Each row below holds a small network's activations on one input, seen along a few directions.
In each table, some parts of the input vary, and every possible input appears once, in random order.
A made-up example of a description, with smaller parts first: one of 5 places around a ring, together with either a single point or (one of 2 separate values, together with one of 4 places along a line) or one of 9 places around a ring.
Shared parts are said once, and a part with two or three values counts as separate values.
In the rows, zero is written as 128.

Other details of the inputs vary at random and push rows far along three fixed directions, the same in every table; ignore that.

Rows:
x1: [ 74 134 207 162 202 113 153 168 164  59  80 147]
x2: [198 172  74 142  99 112 111  57 110 182 138 115]
x3: [138 162 103 113 101 121 175 102 193 148 132 186]
x4: [133 100 180 128 141 128 118 115  80 179 106  73]
x5: [190 208 101 148 110 129 143  90  76 187 141 114]
x6: [102 108 208 166 203 118 149 158 171  63 108 156]
x7: [170 109  76 186 111 132  64 139  45 121 186  69]
x8: [115  76  70 133  89 117  70 159 157  70 196 116]
x9: [ 95 105  77 137  99 129  69 164 127  46 160 142]
x10: [ 93  98  74 134  94 135  79 153 131  47 160 126]
x11: [ 86  86 197  92 156 147 163 168 142 115 107 161]
x12: [153 129  67 177 110 135  62 146  34 100 161  57]
x13: [128 180  92 104 119 112 203 153 172 144 125 149]
x14: [104  65 174 105 169 146 162 170 143 111 114 162]
x15: [120  79  75 144  97 119 109 192 135  78 201 103]
x16: [136 173 101  99  92 137 156  96 168 117 139 179]
x17: [126  95 177 115 133 126  78  84 102 169  99  86]
x18: [155 163  92 108 117 131 160 106 173 122 136 205]
x19: [116 182 109 119 110 121 215 145 166 149 112 164]
x20: [141 169 250 166 220 119 125 101 109 138  67 114]
x21: [115 108 159 135 150 127  72 105  97 161  84  86]
x22: [ 97  59 170  88 159 150 138 126 171 107 104 161]
x23: [134 107 179 102 154 127  74  95 114 176 101  85]
x24: [ 90  97  69 129  90 113  70 168 151  64 171 106]
x25: [177 195  77 152 107 110 149 100  82 183 120  91]
x26: [172 201  79 141 119 122 110  71 100 169 113 125]
x27: [141 162 111 123 110 125 215 135 171 156 136 173]
x28: [127 182 125 117  92 126 206 133 164 154 138 166]
x29: [157 158  93 115 119 139 208 129 155 129 142 175]
x30: [141 112 181 115 160 129 112 128  90 184 109  71]
x31: [ 92  53 177 102 149 130 182 157 162 135 110 135]
x32: [126 106 182 117 152 141  77  87  97 164  99 104]
x33: [133 186  97 112 126 129 200 149 148 125 116 184]
x34: [104 103  96 131  83 135  63 152 129  51 181 146]
x35: [106 100  97 138  85 143 114 175 113  61 187 118]
x36: [178 207  85 151 127 125 151 102  78 181 117 111]
x37: [119  98 154 123 148 120  81  94  99 164  81  79]
x38: [121 106 184 125 137 133  72  93 103 169 101  94]
x39: [ 89  60 170  97 155 141 133 130 174 116 111 161]
Each input here is: one of 3 separate values, together with either a single point or (one of 2 separate values, together with one of 6 places along a line).
Changing only the choice among 3 separate values turns x35 into x29. The same change can be made to x34. Which row results?
Answer: x18
Which other rows does x27 become when the choice among 3 separate values takes its other values? List them by row number.
Answer: x19, x28
Which other rows does x39 become when the choice among 2 separate values takes its other values? List them by row number.
Answer: x7
List by row number the other rows that have the choice among 3 separate values in common with x19.
Answer: x1, x9, x10, x12, x13, x21, x24, x25, x26, x33, x36, x37

Rows:
x40: [160 150  87 189 114 136  90 129  42 109 151  90]
x41: [144 209  96 111 128 123 121  84 178 104 110 195]
x42: [133  68 158 167 168 125   9  88 105  92 122  97]
x43: [ 96 126 201  89 173 132 181 160 182 121 100 157]
x44: [122 147 197 120 182 113 130 123 116 170  67  96]
x45: [122 129  82 106  82 125 109 151 147  96 186 130]
x46: [128 145  90 107 109 118 181 108 180 163 115 154]
x47: [136 132  74 157  77 131  65 110  63 142 148  73]
x48: [131 173 100 142 133 104 196 125 169 135 116 151]
x49: [132  47 157 133 139 129  60 126 102 137 155  70]
x50: [101 135  76 113  72 114 104 154 155 102 163 121]
x51: [165 107 191 139 200 138 142 115 104 173  94 122]
x52: [ 77  38 158  98 115 155 124 168 134  89 152 150]
x53: [ 53  85 182 137 116 118 133 182 153  74 131 123]
x54: [178 166 109 135 115 108 117  72 121 207 121  96]
x55: [102 157  70 147 107 111 130 171 134  74 150 123]
x56: [137 166 128  94  89 134 179 105 162 156 147 165]
x57: [122 147  69 145 119 131 136 174 123  67 154 139]
x58: [ 93  72 162 135 106 134  54 131  88 139 130  64]
x59: [117 169  86  86 107 124 172 121 168 153 103 154]
x60: [ 74  48 130  84 134 146 124 177 145  84 117 138]
x61: [164 151  95 196 110  93  75 124  87 125 164  65]
x62: [181 164 103 126 115 144 135  74  70 189 105 120]
x63: [150 131 191 117 204 147 135 129  94 168  81 125]
x64: [ 45  79 161 136 130 127 142 182 141  71 120 127]
x65: [135  93  59 131  91 128 130 142 140  96 165 137]
x66: [195 194 129 161 137 142 140  96  66 173 130 130]
x67: [143 133 100 164 102 112 128 157 153  82 193 127]
x68: [101  88 171  55 161 148 175 146 168 143  97 180]
x69: [154 163  99 141 142 125 200 127 156 127 121 167]
x70: [136 199 117 129 102 129 134  67 166 103 121 202]
x71: [139 135 221 132 168 137 140 111 102 167  96 109]
x72: [159  79 175 104 176 140 131  96 110 191  99 124]
What do these inputs look like to the network?
Answer: one of 3 separate values, together with either a single point or (one of 2 separate values, together with one of 5 places around a ring)
Changing only the choice among 3 separate values turns x44 into x61. The same change can be made to x43. Which row results?
Answer: x67
